These are the activations of a small neural network, seen along a few directions. Each row is one input.
In each table, some parts of the input vary, and every possible input appears once, in random order.
Descriptions start from the smaller parts, as in this example, which fits no table here: one of 4 places along a line, together with either a single point or one of 9 places along a line or (one of 3 separate values, together with one of 8 places around a ring).
Shared parts are said once, and a part with two or three values counts as separate values.

Other details of the inputs vary at random and push rows far along three fixed directions, the same in every table; ignore that.
To show where, the next rows are all for the same input, with only those details redrawn:
[ -0.3  25.4 -53.5  14.8  48.5 -51.2 -63.2  13.3 -43.3  13.6  12.3]
[ 23.0 -27.9  -7.5  28.1  69.5 -20.7  43.4 -37.2 -38.5 -13.3 -28.8]
[ -0.4  25.3 -53.2  15.0  48.4 -51.1 -63.5  13.4 -43.3  13.7  12.4]
[-15.8 -24.0   6.1 -38.3  -9.6  20.4   0.1   1.8  22.6 -11.3  26.8]
[  3.5  18.1 -47.2  29.2  35.4 -34.4 -30.4  13.0 -36.5   3.4  -4.5]
[-20.4 -17.5   0.8 -50.7   1.3   5.7 -28.5   2.1  15.5  -1.7  41.6]
[  3.8 -32.2   4.2 -14.3  45.2  -8.7  15.0 -28.3 -13.5  -9.7   5.7]

Rows:
R1: [ -7.2  40.6 -14.9  46.8  -2.6 -48.3 -22.8  -5.8 -39.8  27.7   0.3]
R2: [ -6.4 -27.5   2.1 -43.3 -35.0  13.2  10.8  -9.9  20.8  -2.5  32.1]
R3: [ -8.4  43.6  18.2  47.9 -86.5  43.0  39.1  29.2  36.9 -25.9 -38.2]
R4: [ 22.9 -16.0  10.5 -22.9  27.4   6.5  36.9 -32.9  -2.7 -18.8  -9.3]
R5: [-13.3 -13.2   8.2 -44.7 -28.2  -5.1 -22.0 -11.5  36.0  25.7  41.1]
R6: [-11.0 -16.6  34.3 -23.4 -47.0   8.2   6.6  -5.7  38.0  14.4  29.1]
R7: [ 41.4 -30.9  -3.4  29.6  49.9  -4.6  40.8 -47.3 -62.0  14.9 -23.9]
R8: [ 13.4  27.2  -1.2  73.8 -41.5   9.8  47.5  36.7  11.0 -17.9 -74.0]
R9: [ 21.8  35.3 -22.1  59.2 -32.1   8.8  30.5  21.6  20.3 -11.9 -58.8]
R10: [ -8.8 -17.1  12.7 -44.8  -1.4  36.2 -36.1   8.7   1.2  15.9  46.6]
R11: [-36.2  11.6  46.9 -42.1 -30.7   6.2 -24.4   1.8  21.7   0.0  24.1]
R12: [-26.5   1.2   1.1 -56.6  19.8 -26.3 -82.6   2.2  24.4  30.6  58.6]
R13: [ 26.7 -20.9  -2.3  12.9  64.4 -26.8  42.2 -36.0 -43.1 -16.5 -45.6]
R14: [ 10.4 -60.8  73.1  -7.0  34.2  15.9  74.7 -50.7  21.9 -12.4  -9.3]
R15: [-16.0  49.9 -31.2  18.9 -72.2  11.6 -27.8  66.6  39.0   2.9 -22.7]
R16: [ 25.8 -43.2  74.2 -14.2  21.7  18.4  73.0 -58.1  25.3 -21.0 -23.9]
R17: [-39.8   5.5  39.8 -25.6 -22.2   7.7 -23.3   1.5  23.2   5.7  40.3]
R18: [ 14.1  41.5 -25.6  32.2 -75.8  65.4  10.5  59.7  13.5  -6.6 -23.6]
R19: [ 19.9  21.4 -23.4  42.8 -19.8  31.0  16.9  36.6 -26.9  -1.1 -48.5]
R20: [-15.8 -24.2   7.0 -38.3  -9.7  20.3  -0.4   2.1  21.8 -11.2  27.7]
Describe the family of inputs behind these rows. -> one of 4 places along a line, together with one of 5 places along a line
The inputs of R4 and R16 match in every part but the place on the line of 5. If R20 is changed in the same way as R4 into R16, which row does it become? -> R14
Start at R11 and move only the place on the line of 5, one step at a time. The first step leads to R8. Which rows follow, in order? -> R15, R13, R19
Which other rows does R1 become when the place on the line of 5 takes its other values? List them by row number. -> R2, R5, R6, R7
